A small network was shown many inputs. Here are its activations along a few directions, one row for each input.
In each table, some parts of the input vary, and every possible input appears once, in random order.
Descriptions start from the smaller parts, as in this example, which fits no table here: one of 3 separate values, together with either a single point or one of 11 places along a line or (one of 4 places along a line, together with one of 5 places around a ring).
Shared parts are said once, and a part with two or three values counts as separate values.
In the rows, zero is written as 128.

Other details of the inputs vary at random and push rows far along three fixed directions, the same in every table; ignore that.

Rows:
R1: [125 118 159 113 116 139 109 116 110 140 137 122 121 123]
R2: [117 133 148 115 116 140 106 100 149 123 121 115 126 132]
R3: [124 120 142 138 118 145  98 137 138 128 140 146 151 125]
R4: [107 144 134 110 117 122 112 129 120 150 108 130 128 130]
R5: [108 119 141 141 106 140  96 130 130 131 133 138 133 126]
R6: [110 137 143 113 105 126 108 125 126 138 125 115 139 120]
R7: [131 121 140 159 128 118  88 138 134 146 128 133 127 124]
R8: [106 154 108 154 147 147 174  85 128 134 126 114 121 140]
R9: [113 153  92 156 167 136 169 115 105 121 126 131 130 108]
R10: [144 124 113 141 109 110 148 178 126  90 130 153 105 173]
R11: [163  11   9  86 118 166 148 147 167 160  86  99 128  76]
R12: [126 137 144 109 116 130 110 132 134 135 132 123 158 118]
R13: [130 123 129 151 163 141 184 109  98 132 148 123 150 122]
R14: [107 135 131 112 124 131  99 124 130 121 132 128 118 102]
R15: [132 136 130 132 143 106  92 129 135 136 128 126 112  99]
R16: [134 133 148 111 127 143 108 107 157 120 128 125 146 130]
R17: [116 151 105 152 154 148 168 113 124 117 161 120 143  97]
R18: [122 127 140 109 134 116 115 136 127 131 115 131 162 124]
R19: [122 125 151 110 126 134 114 120 105 152 120 137 110 133]
R20: [141 118 161 109 127 143 113 124 119 138 143 131 140 120]
R21: [120 110 139 138 136 131 102 142 132 123 123 153 155 130]
R22: [127 152 112 174 144 114 165 113 115 152 143  95 141 116]
R23: [143 134 145 134 134 114  99 104 153 138 116 116 122 129]
R24: [104 127 132 138 118 137 100 134 124 143 116 153 121 137]
R25: [123 137 115 154 164 140 178  91 135 115 133 117 157 132]
R26: [138 121 148 113 139 131 114 125  99 140 110 143 127 133]
R27: [147 141 114 113 106  95 160 171 122  97 122 131 113 165]
R28: [129 143 107 109 111 103 153 164 133  92 137 140  73 145]
R29: [155 137 118 115 116 106 158 144 144  82 118 135 100 177]
R30: [174 120 141 131 110  90 152 158 123 114 156 118  83 154]
Each input here is: one of 5 separate values, together with either a single point or one of 5 places around a ring.
Question: The inputs of R6 and R5 match in every part but the choice among 5 separate values. If R4 is changed in the same way as R6 into R5, which row does it become?
Answer: R24
Question: Which other rows does R18 become when the choice among 5 separate values takes its other values? List them by row number.
Answer: R11, R13, R21, R25
Question: List by row number the other rows that have the choice among 5 separate values in common with R15.
Answer: R9, R11, R14, R17, R28

Rows:
R31: [152  91  98 125 122 143 163 121 125 153 125 102 126 127]
R32: [145 124 114 111  99 118 153 146 148  98 133 123  93 157]
R33: [145 113 105 136 102 110 148 173 133 105 140 137  97 152]
R34: [136 138 176 100 106 108 104 147 129 109 144 137 119 140]
R35: [116 110 116 140 143 153  93  94 131 176 110 113 142  90]
R36: [102 204 121 214 161 109 218 114  98  98 181 120 123 142]
R37: [134 103  76 123 124 139 157 135 132 138 125 109 124 107]
R38: [126 139 159 106 116 108 101 164 122 101 133 158 117 139]
R39: [108 133 166 119 149 135  59 119 127 139 107 159 165 112]
R40: [ 99 108 110 129 141 168 101 101 121 167  97 134 156 105]
R41: [ 80 215 169 188 187 131 166  73  86 120 173 128 155 110]
R42: [135 137 161 109 123 101 104 158 116 107 120 158 114 153]
R43: [143 102  77 126 131 133 162 129 127 144 112 110 120 121]
R44: [118 132 183 114 139 135  63 104 134 144 117 138 166 114]
R45: [148 117 124 113  89 123 156 147 142 105 140 119 104 163]
R46: [134 146 155 108 123  98  98 152 145  95 125 147 126 143]
R47: [120 152 154 103 110 105 101 146 139 101 118 147 111 152]
R48: [149  98  87 124 131 139 161 120 130 146 118 105 116 121]
R49: [146  90  90 144 111 146 153 126 135 153 135  98 123 122]
R50: [121 108 119 127 153 156  98  90 140 160 107 117 162  91]
Question: What do these inputs look like to the network?
Answer: one of 4 places along a line, together with one of 5 separate values
Question: The inputs of R48 and R50 match in every part but the choice among 5 separate values. If R42 is changed in the same way as R48 into R50, which row does it become?
Answer: R39
Question: Which other rows does R45 become when the choice among 5 separate values takes its other values? List them by row number.
Answer: R31, R34, R44, R49

Rows:
R51: [180 104 101 155 115 114 177 143 131 141 161  91 108 130]
R52: [106 134 119 129 176 127 122  95 120 147  96 129 158 101]
R53: [125 169 167 134 116  95 111 171 125  78 162 152 132 135]
R54: [155  98 153  94  84 100  33 151 148 167  93 125  79 137]
R55: [147  99  90 134 115 138 189 167 112 129 155 128 124 130]
R56: [173  79  63  98 105 131 140 170 180 108 120 120 114 121]
R57: [149  79 154  64 101 121  53 150 175 121  79 146 145 151]
R58: [126 192 132 132 102 104 213 124 128  77 163 107  73 174]
R59: [125 142 185 175 140 129 103  87 120 158 153 118 153 126]
R60: [183  67  90 118  98 105 138 161 144 148 128  91  75 124]
R61: [ 95 221 172 165 111  73 136 167 111  56 171 161  91 174]
R62: [129 133 107 121 141 162 176  78 126 148 144  84 150  99]
R63: [ 77 142 158 128 140 149  61 112  94 181 103 158 140 110]
R64: [139 114  99 145 161 161 172 106  94 152 123 120 160 114]
R65: [100 171 168 111 153 132 123  74 115 134 134 111 135 100]
R66: [135  79 150  60  99 114  50 179 126 144 101 160 106 118]
R67: [129 101 108 157 147 174 171  95 106 146 126 120 164 133]
R68: [105 135  75 154 156 143 166  94 124 153  94 115 139 125]
R69: [119 213 188 145 130  81 155 152  86  65 145 170  87 200]
R70: [102 139 188  97 133 162  72  63 139 152 123 114 168 112]
R71: [106 108  94 178 128 169 153 111 131 137 148 112 168 105]
R72: [144 117 120  87 118  97  85 164 167  94 113 149  98 124]
R73: [148  91  48 108  94 127 133 159 177 118 100 125  83 137]
R74: [ 99 135 162 134 153 157  54  91 156 138 111 148 177 104]
R75: [110  98 108 164 133 175 168 113 108 158 148 126 161 119]
R76: [158 112  80 125 135 120 193 145 142 109 125 114 137 141]
R77: [111 160 145 139 127  94 118 159 118  87 153 144 115 124]
R78: [108 152 158 135 174 130 119 102  81 137 115 147 145 116]
Question: The inputs of R72 and R74 match in every part but one. If R66 is changed in the same way as R72 into R74, which row does it become?
Answer: R75
Question: What do these inputs look like to the network?
Answer: one of 4 places along a line, together with either one of 2 separate values or one of 5 places around a ring
Question: Which other rows does R59 become when the choice among 2 separate values takes its other values? List them by row number.
Answer: R70
Question: Which other rows does R64 become when the place on the ring of 5 takes its other values? List them by row number.
Answer: R53, R55, R56, R76
